A small network was shown many inputs. Here are its activations along a few directions, one row for each input.
Each table varies a few parts of the input and shows all the possible inputs, shuffled.
Descriptions start from the smaller parts, as in this example, which fits no table here: one of 3 separate values, together with either a single point or one of 11 places around a ring or (one of 5 places around a ring, together with one of 6 places along a line).
Shared parts are said once, and a part with two or three values counts as separate values.

Other details of the inputs shift rows strongly along two fixed directions, in all tables alike. That doesn't count.

Rows:
row 1: [ 22.9  14.9   8.0  24.8  13.8  10.1 -18.1   0.8 -29.3  22.9  36.8  -1.1]
row 2: [-22.9   5.3 -10.6 -37.7  -5.6 -23.8  -1.1  10.6  12.7   2.9  -3.5   4.6]
row 3: [  3.3 -41.6  19.8  17.5 -14.6  19.4  46.5  -4.9  11.2 -44.3 -65.4 -34.4]
row 4: [ 17.9  24.7  16.5  24.9  -0.9  20.0 -14.8 -12.0 -16.6  -5.4  38.9  -2.2]
row 5: [ 44.0 -13.5  -9.4  20.0  -7.7   4.7  51.9   2.5  11.0 -47.0 -61.1 -32.2]
row 6: [ 11.4  27.1   8.8  32.2   9.1  24.7 -16.0  -7.4 -15.1  34.9  24.5  -3.0]
row 7: [-48.6 -32.9 -58.2 -93.4   9.9 -53.9 -31.1  41.7  29.1  42.7  27.2  77.4]
row 8: [-19.8 -19.1 -19.6 -21.0   2.5   1.5  -2.1  11.7  20.4  16.5 -15.1   3.4]
row 9: [  2.5  21.7  32.0  35.7  -2.3  18.4  -3.7 -21.9 -27.5  13.5  23.1   8.4]
row 10: [-23.4  -9.1 -15.5 -33.0  -5.5  -7.3 -12.5   3.1  11.7  -5.7  21.5  14.8]
row 11: [ 12.6 -18.5   5.7  12.9 -11.9  18.4  26.6  12.7  26.0 -56.6 -59.6 -52.5]
row 12: [  0.8  21.9  -5.6 -27.9  -3.4 -21.9  -4.5   9.0  12.9  10.1   8.9  25.6]
row 13: [-13.6   6.8  27.7   1.7   5.7   9.8 -20.3 -17.7 -29.3   1.4  26.7  -8.9]
row 14: [  2.5 -45.8 -15.6 -66.7  -2.3 -23.1  12.0  23.4  45.7 -23.3 -40.9  50.9]
row 15: [ -2.6  25.5  15.6  40.0  12.2  10.6  -7.6 -16.4 -11.2  26.5  29.3   9.1]
row 16: [ 16.3 -25.6 -15.6   7.0  -8.0   0.6  51.5   2.5   7.6 -44.9 -61.8 -45.7]
row 17: [ 21.0  22.5   7.5  27.6   2.0  -4.5 -20.1 -17.4 -34.2  22.2  25.5  -2.3]
row 18: [  0.8  11.5   6.7  24.7  -0.7  -3.9 -20.2 -20.0 -38.2  16.8  20.5 -25.2]
row 19: [-23.9  12.9  14.9  35.5  10.4   9.3  -4.9 -19.0 -14.2  20.0  22.1 -12.9]
row 20: [ -1.2  11.3 -13.1 -24.7  -2.6  -9.1 -11.5  18.8  27.3  -3.1   2.3  26.1]
Description of these inputs: one of 2 separate values, together with one of 10 places around a ring.
Q: Changing only the choice among 2 separate values turns row 18 into row 17. The same change can be made to row 8. Which row results?
A: row 6
Q: Change only the choice among 2 separate values in row 5. List by row number the other rows that result.
A: row 16
Q: Change only the choice among 2 separate values in row 12. List by row number the other rows that result.
A: row 2

Rows:
row 21: [-22.4  51.2  -6.0  -8.7   3.7 -23.5 -49.6 -14.6 -31.8  42.3  83.7  44.3]
row 22: [-10.3 -10.0 -27.7 -48.2  -7.9 -25.9  -0.6  21.4  47.4 -10.1 -17.0  38.0]
row 23: [ 31.7  -1.6  42.0  64.8   6.7  39.6  18.0 -17.7 -24.8 -17.1  -5.7 -47.3]
row 24: [-76.3  24.7  -4.3 -17.8   5.5 -16.2 -55.5 -22.2 -45.1  44.7  74.7  13.9]
row 25: [  1.1 -19.9 -10.3 -33.7  -8.1  -6.1  22.3  16.4  32.5 -28.6 -26.4  19.6]
row 26: [ 33.9  10.1  24.7  70.8  -0.9  26.0  18.6 -28.3 -28.1 -15.3  -8.4 -45.9]
row 27: [ 36.0   8.7  21.4  65.0   7.3  36.0  21.1 -12.5 -27.4  -9.9 -14.9 -60.9]
row 28: [ 37.9   2.4  23.9  64.6   8.3  30.9  18.6 -11.4 -26.0  -8.5 -11.8 -62.0]
row 29: [-30.9  54.6   8.2 -10.3   9.3 -13.6 -44.7  -9.7 -25.0  40.4  85.6  48.9]
row 30: [ 32.2  16.3  20.0  67.1   6.3  25.7  25.4 -16.0 -21.0  -9.6 -14.0 -55.8]
row 31: [-63.8 -37.5 -25.2 -56.5  -8.7 -20.5  -6.2  12.8  33.7  -4.5 -21.2   6.9]
row 32: [ 30.2  11.5  41.0  72.4   0.9  45.5  24.8 -22.2 -27.0 -18.8  -8.9 -48.6]
row 33: [-76.6  28.7   8.4 -23.3   4.1 -19.3 -52.8 -15.3 -40.1  53.8  67.0  14.6]
row 34: [-20.8  50.6  -8.9 -16.2  12.8 -14.1 -49.1  -0.4 -32.5  49.5  79.4  30.6]
row 35: [  1.7 -25.2  -9.8 -37.8  -3.4  -5.0  16.9  19.3  31.1 -28.6 -25.4  20.7]
row 36: [-19.8  45.3  10.1 -17.7  10.3 -19.1 -57.1  -6.0 -35.9  53.4  77.8  39.3]
row 37: [  5.9 -24.6 -14.8 -35.4  -5.8 -10.4  -0.1  21.3  36.6 -19.9 -23.9  13.2]
row 38: [ 16.4 -12.1  -5.9 -10.0 -13.3   6.5  17.0  11.1  31.6 -33.3 -38.6  -9.4]
row 39: [  8.4 -38.5 -10.9 -24.4   1.0 -13.0  18.3  14.6  27.4  -3.0 -43.4  13.5]
row 40: [  9.5  -0.3 -10.8  13.9   3.2   4.1  16.6   3.6   1.4   6.9 -11.6 -11.5]
row 41: [ -2.9  18.9  20.1  27.7  11.1  19.7 -12.7 -11.4 -26.4  20.5  35.3   6.3]
row 42: [-29.0  38.8 -12.2  -1.9   6.9 -14.1 -46.8 -15.9 -34.2  63.0  78.7  50.9]
row 43: [ 13.1 -34.8 -19.9 -34.0  -8.5 -18.4   9.0  15.2  23.7 -25.4 -26.1  12.5]
row 44: [  0.5 -26.0 -20.9 -18.3  -7.4  -2.5  15.6  16.5  40.0  -6.4 -37.8  17.7]
row 45: [-19.8  44.9  -4.5 -12.5   6.0 -13.9 -56.8 -11.2 -40.1  43.4  85.0  40.6]
row 46: [-30.4  37.2  -6.0  -6.2  11.4  -3.8 -55.2  -4.1 -18.8  62.6  71.6  47.6]
row 47: [-51.9 -10.9  -8.7 -13.8   0.3 -11.2  -6.8   4.9 -12.2   3.6   4.1 -23.8]
row 48: [  3.0 -31.9  -9.5 -11.1  -1.7  -4.9  35.1  11.1  37.2 -22.2 -42.5  15.2]
row 49: [-56.4 -44.2 -14.9 -54.6  -7.3 -13.6  13.7   5.5  30.8 -14.6 -23.7   1.8]
row 50: [  8.7 -28.0 -11.4 -17.5  -4.7  -7.8  27.6  10.2  27.0  -5.7 -50.2  11.2]
row 51: [ 20.0 -12.6   0.5 -14.8 -11.4  -3.5  24.3   9.3  18.8 -27.1 -44.1  -5.9]
row 52: [ -7.0 -10.8 -22.0 -53.5  -5.6 -35.2   6.5  18.1  35.0  -4.3 -23.7  39.8]
row 53: [ 38.9  27.0  31.7  63.7  -8.6  32.2   7.2 -27.3 -41.1 -26.3   6.5 -54.7]
row 54: [ 31.6  17.4  21.3  38.4   4.4  18.4   1.8  -6.8 -27.0 -12.1   8.7 -49.4]
row 55: [  3.4 -21.5 -16.3 -50.0  -4.9 -20.5   7.8  20.5  27.6 -11.8 -32.1  25.6]
row 56: [ 31.2   6.2  33.9  65.6   3.1  38.9   2.6 -16.1 -19.2  -7.9  -4.4 -49.9]
row 57: [ -9.3 -29.5 -24.8 -46.7   2.4 -22.5   6.4  18.7  30.2  13.3 -29.0  42.1]
row 58: [ 17.0 -30.0   5.3 -14.6  -2.9   3.4  23.7  13.7  24.2 -39.0 -32.6  -5.0]
row 59: [  2.3 -44.4 -28.4 -30.5  -2.0 -20.2  10.5  13.5  27.2  -2.9 -26.2  27.3]
row 60: [ 37.1  31.7  26.1  58.1  -2.0  31.1  14.3 -15.2 -32.6 -20.2   0.5 -63.2]
row 61: [ 36.4  32.3  25.6  59.1   0.7  22.9  15.8 -15.7 -27.0 -21.9  -0.6 -60.1]
row 62: [ -6.3 -24.3 -25.4 -25.0  -4.1 -15.4  12.5  17.0  46.8  -2.7 -33.0  29.0]
row 63: [ -2.1 -24.5 -19.3 -29.9  -1.0 -24.3  20.6  12.5  34.6   2.3 -40.5  29.3]
row 64: [ 34.5  26.5  36.8  57.0  -1.3  41.8  -2.8 -16.4 -24.9 -24.7   1.9 -55.4]
row 65: [ 13.3 -42.0 -22.1 -13.3  -4.3  -4.2  23.6   9.2  23.2 -17.4 -42.6   8.2]
Q: What do these inputs look like to the network?
A: one of 5 separate values, together with either a single point or (one of 2 separate values, together with one of 4 places along a line)
Q: Changing only the choice among 5 separate values turns row 47 into row 33. The same change can be made to row 61. Which row results?
A: row 52
Q: Changing only the choice among 5 separate values turns row 58 into row 36. The same change can be made to row 32. Which row results?
A: row 50
Q: Change only the choice among 2 separate values in row 56. List by row number the other rows that result.
A: row 37
Q: Change only the choice among 5 separate values in row 25. List by row number the other rows that result.
A: row 38, row 51, row 53, row 60
